These are the activations of a small neural network, seen along a few directions. Each row is one input.
Each table varies a few parts of the input and shows all the possible inputs, shuffled.
Descriptions start from the smaller parts, as in this example, which fits no table here: one of 4 places along a line, together with either a single point or one of 9 places along a line or (one of 3 separate values, together with one of 5 places around a ring).
Shared parts are said once, and a part with two or three values counts as separate values.
(in the rows, 128 means zero)

Rows:
R1: [ 75 149 106 116 118 148 163 110 121 123  78]
R2: [137 132 212 105 169 114 102  93 138 130 133]
R3: [125 126 106 152  92 126  78 159  89 168 113]
R4: [108  94 233 177 155 157 124 139 131 100 125]
R5: [ 93 103  82  95 148 134 135 147 113 120 103]
R6: [104 127 111 136  76 144 114  95 120 160  98]
R7: [119 162 114 101 118 131 168  92 149  87 143]
R8: [123 137  94 103 160 108 160 141 155 103 169]
R9: [163 156 116 155  98  83 108 148 132 125 155]
R10: [169 119  89 129 154 105 114 140 108 126 180]
R11: [143 164 130 142  80 116 141  96 149 132 159]
R12: [176  96 193 110 145 177 144 148 175 142 104]
R13: [130  98  79 142 150 120 112 156  84 148 105]
Question: What do these inputs look like to the network?
Answer: either one of 3 separate values or (one of 2 separate values, together with one of 5 places around a ring)
Question: Which of the alternatives is R10?
Answer: one of 2 separate values, together with one of 5 places around a ring
Question: Start at R3 and move only the place on the ring of 5, one step at a time. The first step leads to R13. Which rows follow, in order?
Answer: R5, R1, R6

Rows:
R14: [135  90 152 146 143 110 118 134 105 137 140]
R15: [ 96 109 115 141  93 113 109 115 119 162 103]
R16: [128 115 123 103 161 158 164 128 131 118  97]
R17: [130 146 218 173 127 162 151 103 168 127 133]
R18: [139 161  98 165 123 115 112 132 124 113 156]
R19: [103 162 100 116  92 102 148 115 100 141 119]
R20: [125 151 230 141 114 136 128  85 157 129 134]
R21: [123 134 109 148 110 154 104 136 112 153  81]
R22: [141 117 131 150  96  92 105 160 107 150 138]
R23: [129 143  90  84 129 149 139 110 157 126 117]
R24: [100 114 111 156  90 129 140 156 115 157 110]
R25: [ 98  92 139 128 126 139 129 159 134 136  95]
R26: [ 89 121 135  89 155 127 157 125 119 123 124]
R27: [162  96 141 142 144 137 123 161 115 143 125]
R28: [103 143  99  94 121 147 141 120 140 103 143]
R29: [133 141 143 135 107  84  84 148  91 141 137]
R30: [129 158  86 117  98 137 115 115 131 128  91]
R31: [139 168 109 134 117  87 102 113 108 122 152]
R32: [160 110 131 109 175 129 121 138 153 104 130]
R33: [141 150 107 128 154 116 141 101 127 105 173]
R34: [131  84 148 147 137 120 113 159 130 132 136]
R35: [140 145 106 126 149 126 136 121 142 107 178]
R36: [122  92 132 123 127 165 120 143 125 130  81]
R37: [160 130 212 139 119 172 139  97 173 155 138]
R38: [102  95 127 104 137 141 168 127 126 110 122]
R39: [168 160  93 137 117 116 107 132 124 129 145]
R40: [ 95 159 106  84 132 130 139 103 123 117 139]
R41: [132 109 135 130 177 128 131 137 147  93 140]
R42: [170 124 121 155 109 115 101 154 111 144 123]
R43: [168 162 104 120 165 140 134 122 143 107 156]
R44: [134 108 144 114 175  96 136 115 144 109 146]
R45: [108 141  90 124  80 118 144 121 114 137 121]
R46: [ 91  96 142 122 123 134 126 136 110 134 103]
Question: What do these inputs look like to the network?
Answer: one of 3 separate values, together with either a single point or (one of 2 separate values, together with one of 5 places around a ring)
Question: The inputs of R20 and R17 match in every part but the choice among 3 separate values. If R46 is changed in the same way as R20 into R17, which row does it become?
Answer: R25
Question: Change only the choice among 3 separate values in R18. List by row number the other rows that result.
Answer: R31, R39

Rows:
R47: [137 136 116 117 149 126 131 131 128 102 145]
R48: [122 139 130 114 132 124 133 106 138 114 143]
R49: [129 117 104 127 126 132 131 145 111 141 110]
R50: [132 129 119 152 119 121 117 139 125 139 123]
R51: [122 113 109 135 119 133 136 135 115 140 113]
R52: [142 120 111 141 121 120 107 141 120 136 127]
R53: [143 139 123 136 131 110 127 130 137 126 143]
R54: [112 133 128 108 123 141 137 120 116 124 117]
R55: [133 100 220 137 153 130 122 138 129 125 122]
R56: [146 138 118 131 137 110 119 137 136 125 148]
R57: [140 147 139 133 121 115 125 114 132 133 145]
R58: [134 134 116 122 146 126 143 119 135 112 148]
R59: [113 118 122 126 105 131 127 123 115 143 108]
R60: [120 115 101 102 140 130 134 134 126 118 123]
R61: [115 121 110 114 140 136 139 130 124 125 125]
R62: [124 137 127 118 131 125 138 114 140 107 142]
R63: [132 135 137 148 106 124 109 124 116 138 120]
R64: [112 125 124 136 112 136 131 136 116 139 108]
R65: [144 122 182 122 136 173 135 125 162 127 111]
R66: [137 145 137 139 125 116 122 124 135 131 146]
R67: [124 134 129 150 112 123 115 132 128 143 123]
R68: [104 121 116 109 130 134 137 120 133 129 127]
Question: What do these inputs look like to the network?
Answer: either one of 2 separate values or (one of 4 places along a line, together with one of 5 places around a ring)

Rows:
R69: [125 129 147 141 118 131 129 131 122 138 121]
R70: [142 128 137 137 135 123 116 129 130 134 124]
R71: [134 139 141 133 120 130 125 126 144 132 130]
R72: [134 124 144 132 127 119 118 136 123 136 124]
R73: [140 127 139 125 131 127 125 121 131 125 144]
R74: [112 145  14 118 106 110 128 137  97 132 120]
R75: [131 126 132 109 145 146 136 118 134 113 132]
R76: [113 148  15 120 100 113 132 135 106 136 117]
R77: [112 139  15 119 110 101 129 136  98 138 124]
R78: [136 132 139 132 126 138 119 130 138 128 139]
R79: [130 118 143 130 126 124 122 133 123 143 121]
R80: [136 129 143 137 123 128 115 139 127 129 122]
R81: [137 131 139 135 128 126 115 125 123 132 131]
R82: [135 132 142 135 117 129 115 121 132 133 130]
R83: [112 115 136 133 132 138 133 136 121 130 112]
R84: [116 126 146 131 117 138 128 126 132 138 115]
R85: [138 131 139 126 139 122 127 128 135 125 143]
R86: [134 126 137 131 147 126 141 128 135 122 140]
R87: [124 125 143 139 125 128 125 133 113 134 126]
R88: [127 133 137 112 138 135 143 108 137 121 128]
R89: [122 111 139 127 125 130 123 133 130 136 113]
R90: [113 110 140 135 134 129 135 134 122 136 115]
R91: [120 115 141 140 123 135 125 134 127 128 116]
R92: [142 135 137 128 128 130 128 122 137 124 137]
R93: [114 116 139 136 124 140 137 130 129 135 108]
R94: [136 129 138 129 129 130 119 136 141 128 137]
R95: [138 128 136 123 130 133 139 119 145 125 130]
R96: [128 131 140 122 139 126 134 121 134 110 144]
R97: [126 121 134 107 145 127 136 117 134 117 132]
R98: [132 127 135 118 145 127 135 127 133 110 139]
R99: [126 135 145 135 117 124 117 128 125 132 127]
R100: [129 138 137 122 138 135 137 119 136 110 140]
R101: [128 126 136 127 137 128 137 126 131 115 143]
Question: The inputs of R73 and R85 match in every part but one. If R87 is changed in the same way as R73 into R85, which row does it become?
Answer: R79
Question: What do these inputs look like to the network?
Answer: one of 3 separate values, together with either a single point or one of 10 places along a line
Question: Change only the choice among 3 separate values in R81. List by row number the other rows that result.
Answer: R70, R82
Question: Change only the place on the line of 10 in R100. List by row number the other rows that result.
Answer: R69, R71, R82, R84, R88, R92, R93, R95, R99
Question: Change only the choice among 3 separate values in R93. List by row number the other rows that result.
Answer: R83, R90
